Each row below holds a small network's activations on one record, seen along a few directions.
Here are examples, each followed by its value of one field, Dab.
The largest differences between rows may come from other fields.
(in the rows, 500 means zero)
Strong random noise was added to every row along 2 fixed directions; ignore it. To show where, here is one row again and again, with new noise each time:
[480 700 494 526 481 400 597 310 434 494 501 527 521 480 548 553]
[494 687 538 508 472 377 595 308 433 481 471 556 481 462 568 501]
[463 717 445 547 493 427 598 311 432 508 536 493 567 502 524 612]
[494 627 472 530 442 373 604 363 515 506 494 557 511 450 586 538]

[622 473 377 523 544 503 412 643 508 510 530 481 487 423 580 574] => e10
[445 793 552 480 545 443 586 270 277 424 480 431 521 544 386 621] => e5
[395 472 601 509 578 731 520 451 513 514 537 398 632 560 469 504] => e18
[540 585 608 452 495 492 522 412 411 445 482 450 406 543 476 459] => e9
[525 695 555 438 472 374 532 357 357 388 429 465 410 477 428 520] => e5
[458 566 250 645 469 574 520 538 511 527 668 457 727 498 480 729] => e10
[640 505 851 433 592 405 434 526 305 439 342 611 246 372 532 116] => e17
[469 337 549 508 439 535 563 504 653 598 514 543 606 432 524 448] => e15
[541 519 306 556 637 613 411 625 428 503 581 407 555 495 461 707] => e8
[566 547 484 491 397 430 542 487 520 485 450 510 379 483 487 421] => e6
[492 421 248 583 456 565 546 585 668 555 650 352 641 570 453 749] => e9
[578 411 402 582 589 550 312 761 576 544 540 459 459 501 514 525] => e1
[488 582 625 457 539 427 582 311 402 489 495 550 471 451 454 466] => e15
[416 500 781 298 490 460 558 395 434 409 375 653 431 464 600 131] => e2
[467 546 503 559 636 704 379 480 331 525 592 429 671 605 336 588] => e14
[519 438 759 396 333 181 619 427 463 442 291 759 172 354 686 194] => e12
[499 193 462 494 326 471 541 654 810 614 498 610 565 407 609 467] => e14
[484 466 405 513 475 460 483 519 611 536 572 513 492 511 518 618] => e13
[505 159 715 399 368 419 532 592 701 504 272 715 350 381 727 128] => e11
[563 507 484 571 732 627 325 540 328 489 496 379 566 619 448 523] => e16
[382 808 446 569 500 446 622 324 322 537 596 411 562 549 387 659] => e7
[484 578 258 581 504 521 420 546 545 540 650 314 537 565 404 724] => e1
[391 265 537 501 401 504 568 578 658 561 414 604 480 427 617 371] => e12
[566 569 624 455 606 554 398 532 287 426 415 504 419 475 505 433] => e8
[495 298 570 500 417 437 566 564 706 507 489 568 437 421 638 416] => e18
[409 346 535 540 525 610 497 490 626 549 427 510 625 530 580 422] => e16
[524 549 520 454 451 329 527 402 384 423 433 509 359 512 529 439] => e11
[441 305 235 624 326 406 635 684 874 632 597 546 554 407 583 623] => e7
[374 381 468 516 454 553 556 507 573 566 482 488 651 526 556 518] => e11
[491 442 253 498 615 592 438 717 522 540 677 434 680 564 474 609] => e2
[544 447 653 520 701 702 344 599 381 484 512 397 539 571 468 435] => e18
[584 625 210 633 599 556 464 630 440 569 669 369 623 656 371 818] => e3
[434 601 529 483 489 386 601 416 508 453 491 532 515 490 492 518] => e19
[628 260 401 498 560 451 388 800 676 494 458 553 429 397 552 434] => e19
[481 621 743 525 698 631 371 319 183 377 390 470 532 599 438 338] => e16
[670 154 501 504 587 542 388 768 668 550 481 589 423 392 534 349] => e15
[363 519 533 532 543 681 445 503 546 580 539 428 630 582 469 525] => e1
[418 440 593 478 516 650 484 446 501 574 494 496 633 539 459 483] => e14
[458 541 451 609 622 763 468 515 400 500 592 444 692 665 356 579] => e3
[512 519 374 554 341 374 637 536 653 570 517 564 493 468 527 542] => e6
[450 571 313 538 357 365 657 450 585 520 575 534 560 430 540 718] => e8
[455 505 545 510 463 523 545 410 563 527 444 510 596 469 591 458] => e4
[677 541 332 558 630 462 380 641 398 511 588 347 401 465 385 585] => e17
[516 588 822 414 521 482 500 294 393 433 302 594 383 432 600 193] => e4
[454 375 686 435 368 417 600 504 622 468 334 655 460 384 614 321] => e5
[530 478 687 443 487 482 582 414 506 458 388 637 364 510 552 309] => e3
[713 707 612 456 665 396 376 466 160 409 470 432 228 447 371 372] => e17
[454 582 574 455 443 511 576 374 482 491 455 565 509 423 585 436] => e10
[428 481 332 591 456 590 566 487 663 608 570 437 736 501 545 647] => e4
[578 778 402 550 647 534 290 418 165 390 628 322 465 635 275 692] => e13
[464 643 435 509 446 394 569 385 308 482 522 416 435 532 436 595] => e12
[576 317 433 573 582 585 366 769 592 573 478 482 452 457 511 411] => e7
[396 604 770 414 574 585 519 363 394 449 369 512 550 526 471 329] => e19
[549 470 275 562 378 466 545 588 650 568 555 443 518 512 474 598] => e6
[586 323 397 539 606 615 283 774 554 562 552 478 500 531 487 526] => e13
[414 390 563 518 542 717 538 508 609 548 521 456 631 572 520 507] => e9
[375 415 343 454 426 520 602 560 669 542 616 512 697 515 564 532] => e2

Which value of Dab does each new row have?
[466 603 783 442 568 529 511 267 306 438 342 537 461 534 537 290] => e16
[576 719 845 342 499 328 501 268 219 311 292 554 226 456 474 262] => e5
[609 735 797 416 705 538 269 432  85 401 398 504 291 579 412 320] => e13
[577 586 466 459 433 376 480 420 426 491 516 470 436 475 437 565] => e14
[391 574 498 502 514 652 556 385 503 536 513 476 643 478 526 544] => e10
[345 631 581 469 613 647 512 382 426 486 469 425 669 562 402 512] => e19
[404 397 592 519 535 713 565 483 596 539 509 490 621 561 524 466] => e9
[413 572 505 525 561 636 547 365 440 577 568 413 693 520 378 591] => e15
[398 648 671 440 554 551 563 347 396 440 434 481 570 523 454 433] => e19
[380 463 553 521 567 693 425 517 569 556 506 445 576 554 489 466] => e1
[563 558 353 540 398 371 544 450 587 502 518 470 515 443 561 589] => e4
[435 384 611 359 404 461 580 523 606 501 449 617 529 458 637 253] => e2
[422 451 482 520 523 639 494 456 520 581 567 450 663 553 431 581] => e14
[598 501 488 442 419 359 475 452 483 485 491 503 405 454 479 512] => e14
[430 290 617 497 457 655 538 573 699 560 456 529 602 512 593 403] => e9
[402 761 339 552 493 413 635 383 440 503 619 400 682 573 396 779] => e19
[449 664 501 519 489 405 506 424 469 500 548 485 451 530 479 563] => e1
[451 492 521 531 476 515 602 457 573 511 548 522 541 535 530 549] => e9
[595 478 398 507 409 345 517 470 605 487 467 515 410 395 598 486] => e4
